A = [-.40, -.48, -.85, -.37, .67, -.03, -.20, -.16, .13, .45]
The entry just right of -.37 is .67
The smallest entry: -.85
Give the entry just right of -.16.
.13
Give the entry just left of the smallest entry.
-.48

Questions about the array below.
1) Report the entry just left of the smallest entry.
2) Report the entry just left of .41.
[[-.34, -.15, -.52, -.19, .11, .11, .31, .10, .07, -.27, .45, .01, -.02], [.06, .18, .02, -.20, -.05, -.04, .05, .03, -.01, .00, .09, -.03, -.02], [-.22, -.28, -.01, .71, .23, -.03, -.47, .21, -.35, .09, -.39, .33, .55], [.18, .01, .04, -.06, -.03, .05, -.20, -.26, .07, .24, -.09, .02, -.19], [.00, .23, -.19, -.26, -.01, .03, -.09, .05, -.10, .02, .23, .10, .09], [-.02, .26, .02, -.18, .13, -.22, -.20, .12, -.21, .29, -.13, .16, .17], [.24, .32, .38, -.44, -.04, -.30, .15, -.12, .12, .34, -.22, -.19, -.33], [.00, .00, .00, .00, .00, .00, .01, .00, .00, -.01, .00, .00, .00], [.28, .27, .31, -.28, -.04, -.19, -.10, -.18, .04, .39, -.25, -.06, -.23], [.01, .27, .03, -.26, .00, -.13, .05, .13, -.09, .05, .06, .01, .07], [.16, .13, -.19, -.30, -.18, .23, .02, -.19, .13, -.11, .37, -.05, -.20], [-.21, .29, -.29, -.30, .15, -.13, -.02, .29, -.25, .02, .22, .19, .29], [.10, -.06, -.41, -.29, -.27, .46, .22, -.27, .30, -.40, .67, -.15, -.34], [-.07, -.28, .00, .34, -.04, .14, .07, .01, .07, -.24, -.01, -.05, .03], [.17, -.67, .02, .67, -.07, .41, -.34, -.56, .27, .06, -.25, -.01, -.31]]
1) .17
2) -.07

Questions about the grid below. Counting starts at 0.
1) What is the entry in row 0 and column 1?
2) What is the entry at row 1, column 2?
3) What is the entry at row 2, column 2?
4) What is the entry directly below the smallest entry?
5) What is the entry at row 0, column 2?
6) What is the entry just right of .00?
7) What is the entry in row 2 and column 1?
8) What is the entry in the top-left corner?
[[-.21  .68 -.20 -.23 -.55  .16]
 [ .17  .54  .47  .02 -.54  .28]
 [ .34  .15 -.49  .90 -.36 -.55]
 [ .47 -.82  .06 -.19  .60  .16]
 [-.26 -.28 -.55  .35  .36 -.20]
 [-.40  .00 -.56  .28  .80  .24]
 [ .24 -.37 -.57 -.29 -.46 -.32]]
1) .68
2) .47
3) -.49
4) -.28
5) -.20
6) -.56
7) .15
8) -.21

[[-13.19   8.48 -15.27  -9.53  10.23]
 [  2.20   1.80  11.13  -2.81  14.54]
 [  8.36   3.69  -6.49  -5.87  17.16]
 [ -1.95 -16.71  15.86   6.58 -14.22]
 [ 17.16 -16.26   6.19  -4.06   4.50]]
The entry just left of 6.58? 15.86
The 2nd entry on the diagonal from the top-right corner? -2.81
The fourth entry, reading row by row: -9.53
The entry just left of the centre entry? 3.69
The bottom entry of the column that holds the smallest entry: -16.26
The 1st entry in reading order? -13.19
The entry just right of 3.69? -6.49
The 5th entry from the end, reading row by row is 17.16
The last entry, reading row by row? 4.50
The third entry from the end, reading row by row? 6.19
The entry just left of -2.81? 11.13
The fifth entry, reading row by row? 10.23
The last entry in the row that holds the smallest entry is -14.22
The median entry? 2.20
The third entry in reading order? -15.27
The minimum: -16.71
The entry directly above 6.58: -5.87
The top entry of the column that holds the smallest entry is 8.48

[70 20 36 64 31 55 39 78 50]
Find the entry just left of 50.
A: 78
Find the smallest entry.
A: 20
Find the entry just right of the largest entry.
A: 50

[[-1.1, -0.4, 0.9, -0.9, -0.8, 0.5, -2.1, 0.1, -0.9, -1.4, -1.1, -1.6, -0.8, -0.4, -0.6], [-1.0, 0.0, 1.6, -1.4, -0.4, 1.2, -2.3, 0.7, -1.6, -0.7, -0.8, -0.6, -1.4, -1.1, -0.7]]
Which number is the entry just left of the largest entry?
Answer: 0.0
Which number is the entry just right of 1.2?
Answer: -2.3
The entry just right of 1.6 is -1.4
Which number is the entry just right of the smallest entry?
Answer: 0.7

arr = [.08, .03, -.27, .47, -.75, .57, -.69]
The entry just left of the largest entry: -.75
Find the entry just right of .03.
-.27

[[-.30 -.13  .32 -.22  .17]
 [-.55 -.04  .11  .30  .83]
 [-.08 -.09  .32 -.35  .55]
 [-.47 -.13  .23 -.24  .36]
 [-.53 -.06  .17  .11  .60]
 [-.24 -.08  .17 -.25  .55]
 [-.16 -.01  .21 -.39  .25]
 [-.48 -.14  .28  .11  .49]
 [-.30 -.06  .13 -.20  .44]
 [-.76 -.09  .41 -.65 -.27]
 [-.65 -.11  .26 -.05  .29]
 [-.09  .10  .17 -.29  .38]
 [-.45 -.08  .24 -.19  .47]
 [-.50 -.22  .43 -.22 -.06]
 [-.58 -.10  .34 -.59 -.17]]
Counting starts at 0.
Find the entry in the top-left corner.
Answer: -.30
Find the entry in row 2 and column 0.
Answer: -.08
The entry in the top-right corner -> .17
Find the entry directly below -.53.
Answer: -.24
The bottom-left entry is -.58
The entry just left of .60: .11
The entry directly above the centre entry: .21
The entry in row 1 and column 0: -.55
Find the entry in the bottom-right corner.
Answer: -.17
Find the smallest entry.
Answer: -.76
Find the entry in row 0 and column 1.
Answer: -.13
Find the entry directly above -.20.
Answer: .11
The centre entry: .28
Find the entry in row 0 and column 2.
Answer: .32
The entry just left of the largest entry: .30
The entry directly below -.27 -> .29
The entry directly above .10 is -.11
Find the entry just right of .21.
Answer: -.39
The entry in row 1 and column 1 is -.04
The entry in row 1 and column 2 -> .11
The entry directly above -.05: -.65
Find the entry in row 2 and column 2.
Answer: .32
The entry just left of .13 is -.06
The entry directly below .38 -> .47
The entry just left of the centre entry: -.14
The largest entry is .83
Find the entry directly below the largest entry.
Answer: .55
Find the entry in row 2 and column 1.
Answer: -.09

Read these off the row that follows.
1) What is the smallest entry?
2) What is the entry just left of .27?
3) What is the entry just left of -.09?
4) What is the entry just right of -.04?
[-.18, -.10, -.13, .00, .22, -.04, .27, .06, -.09, .00, .25, -.67, -.13, .34, -.38]
1) -.67
2) -.04
3) .06
4) .27
